Each row has a name. After each piece below comes the name of the row it's from, unless a question asks for something else. Each question is about the rows just above it. Places in a row count from 1.

kebon: [ 0.73 -2.30 -1.05 -1.68 -4.42 -0.20  0.35  0.22  2.50 -0.36 -0.42 -3.21]
Tago: [ 4.78 -1.03  2.18 -4.42 -1.68  0.88  0.61  1.68  2.44  0.00 -0.19 -2.91]
bubol: [ 5.49  8.24 -0.69 -1.01  0.08  0.82 -1.06  0.97 -1.25  1.80  0.69 -1.89]
disog: [ 0.06 -2.76 -5.01  1.81 -0.27 -0.23 -2.39 -2.32  1.81 -1.85  0.62 -1.30]
Give the next entry after [-4.42 -1.68]. => [0.88]
What is the next entry after [-2.30 -1.05 -1.68]? => [-4.42]

nep: [-8.04  0.00 -0.68  5.26 -2.75 -2.38]
vov: [-0.93 -0.10  0.00  0.24 -1.61 -1.77]
geg: [ 3.63 -0.06 -1.94 -3.31 -1.38 -1.38]
Muvo: [ 2.74  0.11 -1.34 -1.61  0.24 -0.84]
Dema: [-0.93 -0.10  0.24  0.00  0.06  0.03]
What is the next entry after [-0.93 -0.10  0.24  0.00]? => [0.06]
Give the next entry after [ 0.11 -1.34 -1.61  0.24]. => [-0.84]
Row and place of [5.26] in the named rows: => nep, 4
[ 0.24 -1.61] is in which row? => vov

tev: [ 0.79 -0.56 -4.07  1.44  0.48 -2.21 -3.01  0.02  2.48  0.58  1.46  1.62
  2.09  2.83 -0.02  5.14  1.11 -0.34 -1.15 -3.74  1.28 -0.27 -2.18 -0.72
  0.02 -1.68  3.89 -3.74 -0.53  0.16  1.52  5.81 -1.01 -1.78  1.21  1.26]
vasu: [ 2.37  1.22  7.81  0.20 -3.02  0.17 -1.39  0.04 -1.65 -0.45 -1.95  5.25
  2.96  0.41 -1.89  4.45 -2.15 -2.02  0.00  2.98  3.46 -0.39 -2.22 -0.43
 -0.85  1.80 -1.34 -1.12 -1.31  2.79 -0.38  0.76  0.98 -1.66  0.80 -1.18]
duda: [ 0.03 -0.14 -0.65 -0.01 -0.04 -0.30 -0.05  0.00 -0.18 -0.05 -0.20  0.02
  0.02 -0.28 -0.24 -0.07 -0.18 -0.25 -0.05 -0.23  0.07  0.00  0.08 -0.21
 -0.09 -0.25 -0.16  0.15  0.02 -0.08 -0.13  0.06 -0.10 -0.20 -0.12 -0.23]
nukuz: [ 0.32  0.48 -2.53  0.31 -1.13  3.53  1.27 -1.61 -1.40  0.63 -2.26  0.65
  0.28 -2.10  2.92 -1.25 -1.70  3.58  0.98 -3.82  1.28 -1.68 -4.05  5.21
  0.93  2.82 -0.42 -1.25 -1.30  3.32 -0.81  0.04 -0.28 -2.18  1.13  0.66]
gid: [-0.65 -0.14  0.03  0.20 -3.02  0.17 -1.39  0.04 -1.65 -0.45 -1.95  5.25
  2.96  0.00 -0.23 -0.24 -0.05 -0.28 -0.07  0.07 -0.18 -0.25 -2.22 -0.43
 -0.85  1.80 -1.34 -1.12 -1.31  2.79 -0.38  0.76  0.98  1.73  0.80 -1.18]
Row and place of [-0.56] in the named rows: => tev, 2
find: [-0.28 -0.24 -0.07 -0.18 -0.25 -0.05 -0.23  0.07  0.00] => duda
Row and place of [1.11] in the named rows: => tev, 17
The next entry after [-1.65 -0.45 -1.95  5.25  2.96  0.41 -1.89  4.45 -2.15 -2.02  0.00]: => [2.98]
The row with [ 0.03 -0.14 -0.65] is => duda

muz: [-3.56  0.46  0.64  1.07 -0.01  1.29 -3.86 -9.03  2.96 -0.51  1.81 -1.57
 -7.07 -1.65 -6.50  2.77  2.37  2.77  2.28  0.77  1.52 -7.93  0.60 -5.21
 -0.34 -2.77 -7.87 -0.55  2.98  3.18  3.45  3.80  3.58  5.03  1.36 -2.07]
Lupav: [-1.42  1.39  1.53 -0.82  1.20  0.03  1.07  1.81 -6.14  1.55 -6.66  0.80
  4.40  3.58  1.20 -5.38 -3.56  0.46  0.64  1.08 -0.01  1.29 -3.86 -0.43
  1.43  4.41  5.16  1.71 -7.04  1.64 -1.83 -0.18 -0.91  0.60 -7.60  2.32]
rov: [-1.20  2.19  3.47  1.78 -0.72  2.85  1.95  0.44 -7.86  2.36 -2.48 -2.81
  1.90  3.34  0.91 -4.19 -7.02  0.39  1.49  2.69 -1.59  0.89 -1.55 -1.34
  1.73  2.86  2.02  1.94 -9.58  5.33  0.30  1.74  3.31  4.50 -2.92  1.82]
The next entry after [-5.38 -3.56  0.46  0.64  1.08 -0.01  1.29 -3.86 -0.43]: => [1.43]
Where in the named rows is [1.53]? => Lupav, 3
find: [ 1.08 -0.01  1.29] => Lupav
The next entry after [3.47 1.78]: => [-0.72]
Where in the named rows is [-0.82]? => Lupav, 4
The next entry after [-3.56  0.46  0.64  1.08 -0.01  1.29 -3.86]: => [-0.43]
Which row holds [-6.50  2.77  2.37]? => muz

Zoki: [-6.63  2.00 -4.93 -6.11]
rus: [-2.27 -3.76  0.81  2.11]
Maso: [ 6.23  4.65 -6.84  5.30]
padi: [-0.47 -0.01 -2.44 -4.83]
gokib: [ 3.07  7.88  6.22 -2.59]
sezup: [ 1.56  3.32 -8.49  6.41]
Det: [-5.71  0.59 -5.42 -6.64]
bar: [-1.52  0.59 -5.42 -6.64]
[2.00] is at row and place => Zoki, 2
Where in the named rows is [6.22]? => gokib, 3
find: [-5.71  0.59 -5.42] => Det
Row and place of [-6.84] in the named rows: => Maso, 3

kup: [ 0.40 -9.76 -2.19 -0.83 -0.90  7.70  3.58  0.04  4.79]
zos: [ 0.44 -3.41  3.58 -4.47  2.12 -3.25  1.37 -0.41  1.15]
Sakom: [ 0.46  6.89 -0.05  1.86 -1.52  4.93 -0.02 -0.23  0.69]
dur: [ 0.89 -1.30  1.99  1.76  0.99  3.55 -0.89 -3.40 -0.61]
Fusu: [ 0.17  0.07  1.71  0.88 -1.31 -1.37 -2.33  1.19 -0.92]
gimu: [ 1.71  0.85  1.33  0.05  2.20  7.39 -1.15  2.83 -1.51]
What is the next entry after [-1.30  1.99  1.76]? => [0.99]
find: [-3.40 -0.61] => dur
find: [ 0.44 -3.41  3.58 -4.47  2.12] => zos
[-1.31] is at row and place => Fusu, 5
Give the next entry after [1.71 0.88]. => [-1.31]

